[[132 146 150 144 130 112 102 105 115 132 146 125 148]
 [135 139 135 125 118 116 120 130 137 140 136 145 129]
 [123 137 143 142 131 118 111 114 126 144 151 143 149]
 [132 137 137 133 123 119 119 124 132 135 129 106 121]
 [142 129 115 111 114 127 140 145 142 127 114 142 106]
 [133 135 131 121 114 113 120 137 148 153 147 128 132]
 [121 124 135 142 142 139 129 115 112 116 125 114 139]
 [117 107 105 114 132 146 153 148 135 118 111 116 111]] | 111

[[140 113 136 113 144 107 124]
 [139 113 131 132 118 131 107]
 [128 113 129 126 131 125 131]
 [106 113 146 127 115 135 141]
 [134 113 144 125 110 135 100]
 [112 113 141 134 121 126 150]
 [134 113 136 126 138 107 138]
 [129 113 133 135 131 114 142]] | 142

[[124 114 130 119 119 148]
 [124 117 123 122 113 153]
 [140 132 116 141 112 127]
 [121 116 128 121 120 147]
 [119 117 137 122 148 116]
 [131 120 121 126 108 144]
 [126 125 137 132 139 112]] | 112

[[133 131 110 141 131 148 151 123]
 [130 136 114 142 133 147 150 124]
 [142 115 109 139 128 143 150 126]
 [147 103 124 137 121 134 142 128]
 [146 106 122 138 123 137 145 127]] | 127

[[155 108 109 124 114 103 136 143 150 115]
 [141 126 124 124 125 123 135 133 141 123]
 [117 131 126 140 126 130 123 119 116 130]
 [131 135 133 122 133 138 132 128 131 129]
 [118 132 129 137 129 129 125 121 123 133]
 [126 142 135 125 134 142 133 123 133 132]
 [108 104 155 103 146  99 109 135 104 144]
 [154 104 106 124 113 101 134 145 148 116]] | 116

[[130 125 131 134 120 123]
 [129 117 128 126 122 129]
 [131 129 137 125 124 127]
 [132 128 134 127 119 130]
 [124 125 119 130 126 119]
 [128 119 134 133 125 135]
 [121 135 133 130 101 117]
 [130 127 125 133 122 126]
 [123 118 119 135 120 123]
 [128 122 128 127 130 122]
 [120 137 122 127 102 133]] | 133

[[154 133 123 113 130 123]
 [121 122 143 118 104 124]
 [118 116 150 142 123 144]
 [120 129 127 130 137 121]
 [128 133 124 146 130 112]
 [150 135 120 101 125 138]
 [143 132 140 133 124 134]
 [147 131 144 118 113 117]
 [147 126 119 127 143 138]
 [111 121 107 137 151 135]] | 135

[[129 128 129 126 127 128 128 129 131 128]
 [129 128 126 131 127 130 129 128 129 126]
 [134 128 123 130 124 130 129 132 133 123]
 [127 135 116 153 123 142 135 123 129 120]
 [129 127 133 121 131 126 130 129 132 130]
 [128 128 130 125 130 127 127 127 127 130]
 [124 127 134 123 132 125 128 126 126 133]
 [128 127 130 124 129 126 126 129 127 129]
 [134 125 132 117 129 124 130 134 136 128]
 [131 123 137 109 133 119 125 132 130 133]] | 133

[[141 109 111 125 147 121 138 125 119 128 115 136]
 [130 131 130 121 125 127 130 120 130 131 131 131]
 [128 140 140 116 113 132 124 113 136 134 141 128]
 [112 136 128 144 125 131 126 149 131 121 128 127]
 [121 122 118 145 138 125 134 149 122 119 115 130]
 [115 133 130 137 130 125 129 144 132 128 129 127]
 [132 118 118 123 146 113 146 128 124 133 117 138]
 [114 134 128 137 129 125 131 144 133 128 130 130]
 [111 134 127 142 130 124 134 150 131 125 125 130]
 [130 133 136 121 121 129 126 118 130 132 133 125]] | 125
---
[106, 103, 126, 113] result: 126, 113

[129, 149, 147, 102] result: 149, 147

[149, 151, 144, 142, 144, 144, 153] result: 153, 151

[120, 139, 145, 122, 154, 128] result: 154, 145

[120, 119, 149, 102, 146, 127, 142] result: 149, 146

[98, 121, 118, 104, 157, 112, 136] result: 157, 136

[[156, 129, 120, 121, 121],
 [131, 140, 134, 148, 129]] result: 156, 148

[117, 127, 124, 152] result: 152, 127
---
[[135 128 138 138 112 146 153]
 [132 129 146 114 145 115 138]
 [113 132 111 147 109 138 114]] Out: 153

[[138 120 113 124 118]
 [117 118 114 137 131]
 [151 151 142 128 109]] Out: 118

[[127 126 121 130 126 127]
 [126 120 104 135 120 128]
 [142 114 119 130 117 133]] Out: 127

[[134 133 124 137 120]
 [128 144 120 155 138]
 [125 127 131 121 142]] Out: 120

[[114 129 122 129]
 [116 106 111 153]
 [148 120 131 133]] Out: 129

[[141 142 124 137 124]
 [123 119 126 124 132]
 [146 117 125 136 152]] Out: 124

[[143 120 157 119 121]
 [135 124 144 123 124]
 [132 106 140 126 123]] Out: 121

[[156 139 149 140]
 [137 132 135 132]
 [137 132 135 132]] Out: 140

[[120 105 122 134 122]
 [125 146 130 129 140]
 [126 140 135 122 137]] Out: 122
---
array([128, 104, 130, 131]) -> 131, 104

array([128, 130, 155, 132, 135, 126]) -> 155, 126

array([122, 126, 113, 151]) -> 151, 113

array([121, 129,  99, 121, 134]) -> 134, 99

array([[133, 133, 128, 142, 114, 136, 121],
       [102, 140, 132, 132, 129, 132, 136],
       [134, 131, 125, 117, 143, 132, 129]]) -> 143, 102

array([149,  99, 130, 124, 142, 119]) -> 149, 99

array([149, 104, 118, 119]) -> 149, 104
---
[[132 109 103 144 104 136]
 [136 107 145 121 134 106]
 [123 119 121 129 100 115]] | 145, 144

[130 109 103 117 111 125  99] | 130, 125

[141 149 103 145 143 127 121] | 149, 145

[132 112 125 155] | 155, 132

[153 126 132 112 110 139] | 153, 139

[140 154 124 139 107 137 121] | 154, 140

[131 123 138 130 120 153 127] | 153, 138

[146 144 150 120] | 150, 146
